A small network was shown many inputs. Here are its activations along a few directions, one row for each input.
In each table, some parts of the input vary, and every possible input appears once, in random order.
A made-up example of a description, with smaller parts first: one of 8 places around a ring, together with either a single point or one of 11 places along a line or (one of 3 separate values, together with one of 6 places along a line).
Shared parts are said once, and a part with two or three values counts as separate values.
In the rows, zero is written as 128.

Other details of the inputs vary at random and push rows far along two fixed directions, the same in every table; ignore that.
To show where, the next rows are all for the same input, with only those details redrawn:
[108  54 138 165 221 111  82 179 124 109  74]
[144 111 147 114 121 129 153 140 143 141 131]
[ 82 162 188 146 148 123  90  66 113 108  73]
[144 111 147 115 121 129 153 140 143 141 131]
[144 111 147 114 121 129 153 140 143 142 131]

A family of inputs:
r1: [112  59 107 162 201 142  54 190 126  56  81]
r2: [ 62 185 155 149 162 118 104  64  88 100  96]
r3: [134 124 122 111 141 148 159 134 141 142 142]
r4: [133 129  82 133 102 159 118 149 152 135 147]
r5: [161 131 119 129 124 139 155 141 108 155 125]
r6: [142 108 140 127 113 126 155 136 138 154 128]
r7: [156 131 102 145  97 155 120 146 143 109 151]
r8: [150 110 120 131  90 152 115 143 146 111 151]
r9: [131 130 117 128 136 148 170 140 130 142 140]
r10: [147 108 129 131 115 124 158 129 129 157 125]
r11: [140 110 124 122 116 100 156 131 117 150 140]
r12: [143 148 101 135 125  83 152 142 151 161 133]
r13: [ 78 172 173 134 165 143  90  65 102  97  81]
r14: [ 64 185 120 154 131 129  52  77 111  94 102]
r15: [ 92 168 154 150 150 100  90  43  80 117  85]
r16: [161 110 116 128 125 130 154 119 121 158 127]
r17: [132 136 111 120 130 123 154 147 105 150 152]
r18: [144 111 147 115 121 129 153 141 143 141 131]
r19: [ 99 233 167  86  76 135 160  25 117 131 151]
r20: [134 124 126  92 137 126 153 140 121 124 155]
r21: [141 120 110 101  99 138 126 151 134  81 153]
r22: [152 118 143 102 131 137 148 138 138 136 136]
r23: [145 121 138  93 133 114 147 141 126 128 151]
r24: [ 99  53 126 169 214  83  81 176 107 114  86]
r25: [137 114 141 105 122 106 151 142 131 134 145]
r26: [149 143 105 145 125 106 153 140 163 168 119]
r27: [149 137  98 134  94 132 120 144 133 102 167]
r28: [143 112 114 123  92 129 112 146 134 103 165]
r29: [ 92 226 138 100  36 171 116  37 142 140 135]
r30: [151 126  94 149  97 145 112 136 156 128 156]
r31: [117  77 107 171 226  96  80 180  77 115  83]
r32: [113 126  83 105  99 137 112 145 144 136 155]
r33: [145 125  87 141  99 122 111 141 144 120 171]
r34: [139 133 116 128 129 147 156 145 117 158 137]
Q: The inputs of r20 and r13 match in every part but one. If r17 is changed in the same way as r20 into r13, which row does it become?
A: r34
Q: Describe the family of inputs behind these rows.
A: one of 2 separate values, together with either a single point or one of 6 places along a line or one of 10 places around a ring
Q: Change only the choice among 2 separate values in r32. List by row number the other rows that result.
A: r29

A family of inputs:
r35: [122 133 133 128 123 129 118 124 131 108 130]
r36: [118 140 123 139 127 122 123 122 139 134 123]
r37: [120 133 124 133 126 140 119 121 116 125 131]
r38: [149  25 104 130 217 117 140 230 134 133 122]
r39: [114 144 116 130 136 125 127 120 127 132 130]
r40: [192 121 135  68  62 142 228 154 167 177 186]
r41: [126 133 133 127 121 140 115 125 130 107 126]
r42: [125 131 126 133 118 115 111 119 130 126 128]
r43: [126 140 123 140 126 135 121 123 134 134 116]
r44: [127 126 129 140 120 139 115 118 129 127 124]
r45: [197 124 109  76  39 155 202 161 169 153 200]
r46: [126 136 126 140 126 140 120 122 126 122 127]
r47: [125 134 129 122 127 142 116 124 124 105 130]
r48: [125 138 122 135 131 142 122 120 120 121 131]
r49: [123 143 120 137 129 136 124 123 129 133 119]
r50: [117 129 131 121 123 129 117 123 121 111 135]
r51: [126 130 139 129 139 111 140 117 104 140 120]
r52: [120 129 131 119 120 140 114 125 120 110 130]
r53: [124 141 122 133 124 116 116 123 127 120 131]
r54: [132 134 141 136 139 111 141 117 114 138 116]
r55: [109 139 118 128 131 123 123 121 123 135 129]
r56: [133 124 144 135 132 110 136 113 117 143 113]
r57: [116 125 156 110 144 127 142 120 119 134 118]
r58: [116 133 123 135 124 122 120 117 136 138 123]
r59: [123 120 162 117 136 126 138 115 131 137 111]
r60: [118 138 120 126 125 116 114 123 117 122 135]
r61: [122 129 158 118 144 127 143 120 128 132 114]
r62: [163  25  94 156 203  99 135 230 131 142 118]
r63: [126 130 136 131 119 128 116 124 136 110 128]
r64: [123 143 118 128 130 118 117 122 121 119 135]
r65: [124 122 137 128 117 128 112 120 133 113 127]
r66: [127 123 137 126 114 139 110 121 133 112 123]
r67: [131 137 138 130 143 113 144 114 108 137 120]
r68: [122 145 116 132 134 137 125 121 123 131 123]
r69: [115 143 120 135 131 123 125 122 133 133 125]
r70: [124 133 124 137 123 135 118 118 131 138 116]
r71: [127 139 126 136 120 116 114 123 132 122 128]
r72: [128 134 129 143 122 139 118 121 131 123 124]
r73: [122 135 129 123 127 131 120 122 125 107 135]
r74: [117 139 118 130 130 136 122 122 119 135 122]
Q: The inputs of r43 and r74 match in every part but one. If r45 is changed in the same way as r43 into r74, which row does it become?
A: r52
Q: The inputs of r54 and r56 match in every part but one. If r41 is changed in the same way as r54 into r56, which row does it become?
A: r66
Q: Describe the family of inputs behind these rows.
A: one of 5 places along a line, together with either one of 2 separate values or one of 6 places around a ring
Q: Change only the place on the line of 5 in r65. List by row number the other rows that result.
A: r35, r50, r63, r73
Q: List by row number the other rows that have the place on the line of 5 in common with r39.
A: r38, r47, r48, r64, r67, r68, r73

A family of inputs:
r75: [126 132 120 140 130 125 118 123 128 135 122]
r76: [123 134 116 135 133 122 119 124 121 131 128]
r77: [123 128 128 135 128 128 116 125 137 122 127]
r78: [128 124 131 130 130 128 122 123 119 115 128]
r79: [129 129 133 134 125 122 119 128 131 120 118]
r80: [129 123 136 132 129 137 121 125 126 120 122]
r81: [123 126 138 124 136 118 126 126 118 130 124]
r82: [129 132 123 143 132 127 122 123 124 136 122]
r83: [128 126 134 127 131 138 119 125 130 120 119]
r84: [126 132 130 128 128 119 121 129 123 116 125]
r85: [131 121 134 136 127 132 121 122 126 119 122]
r86: [127 127 132 131 129 123 121 128 120 117 128]
r87: [126 124 141 129 133 121 125 125 126 134 118]
r88: [124 135 128 129 134 120 120 128 129 118 130]
r89: [117 127 129 135 125 133 118 127 134 126 127]
r90: [122 125 133 126 134 114 129 121 120 129 122]
r91: [126 128 130 122 134 135 121 127 122 117 126]
r92: [123 128 134 132 140 129 132 123 131 132 118]
r93: [126 134 119 138 135 124 123 124 116 132 128]
r94: [120 136 112 132 130 124 118 125 125 126 127]
r95: [160  99 115 109 121 139 169 171 148 151 151]
r96: [161 104  91 117 108 131 156 168 151 151 157]
r97: [155 103 112 105 125 135 169 170 139 146 156]
r98: [127 132 132 134 131 123 119 127 136 122 124]
r99: [137 214 165  76  37 140 181  49 131 152 163]
r100: [126 127 137 137 136 124 131 124 128 132 118]
r101: [126 125 133 127 132 134 122 125 119 117 128]
r102: [120 130 124 130 131 125 117 126 130 118 133]
r103: [125 122 136 132 131 117 127 122 128 134 116]
r104: [114 129 126 130 129 129 119 128 127 121 132]
r105: [123 130 134 131 139 121 133 124 120 128 124]
r106: [120 130 127 123 133 136 120 127 126 117 127]
r107: [125 124 141 126 137 125 126 123 130 133 118]
r108: [120 131 131 127 143 126 134 124 124 128 124]
r109: [123 127 130 128 130 140 119 127 133 121 121]
r110: [130 124 136 137 126 126 119 127 128 121 122]
r111: [123 138 120 135 137 128 128 127 116 133 123]
r112: [157  96 104 111 109 141 154 172 149 143 156]
r113: [126 135 122 140 134 131 127 127 124 137 118]
r114: [118 128 125 125 129 133 118 130 124 119 127]
Q: Describe the family of inputs behind these rows.
A: one of 2 separate values, together with either one of 4 places along a line or one of 6 places around a ring or one of 10 places around a ring
Q: The inputs of r103 and r90 match in every part but the choice among 2 separate values. If r82 is changed in the same way as r103 into r90, which row does it become?
A: r93
Q: The inputs of r113 and r111 match in every part but the choice among 2 separate values. If r109 is changed in the same way as r113 into r111, which row does it become?
A: r106
Q: Change only the choice among 2 separate values in r101. List by row number the other rows that result.
A: r80

A family of inputs:
r115: [185 120 147  70  51 124 216 141 156 174 187]
r116: [159  75  63 102 143 130 148 215 126 118 191]
r117: [104 133 144 137 117 123  78 111 128  94 116]
r118: [129 104 109 163 151 107  71 145 123 101 114]
r119: [124  55 102 129 221 101 134 210  96 121 126]
r120: [ 87 178 147 139 127 159  78  77 126 102  96]
r121: [126  97  85 155 152 146  99 157 132 124 122]
r122: [152 189 143  92  50 152 210  74 133 185 158]
r123: [149 206 142  95  44 122 206  69 143 186 163]
r124: [ 93 146 169 169 165  87  82  74  94 108  62]
r125: [ 82 193 127 162 120 121  77  67 123 113 104]
r126: [170  54  90 119 126 152 144 216 162 116 162]
r127: [133  89 131 125 179 136 135 165 134 143 103]
r128: [ 98 155 192 133 146 133 113  70 116 107  87]
Q: Describe the family of inputs behind these rows.
A: one of 2 separate values, together with either a single point or one of 6 places around a ring
Q: The inputs of r120 and r127 match in every part but the choice among 2 separate values. If r117 is changed in the same way as r120 into r127, which row does it become?
A: r115
Q: Change only the choice among 2 separate values in r126. List by row number the other rows that result.
A: r128
Q: Change only the choice among 2 separate values in r124. List by row number the other rows that result.
A: r118
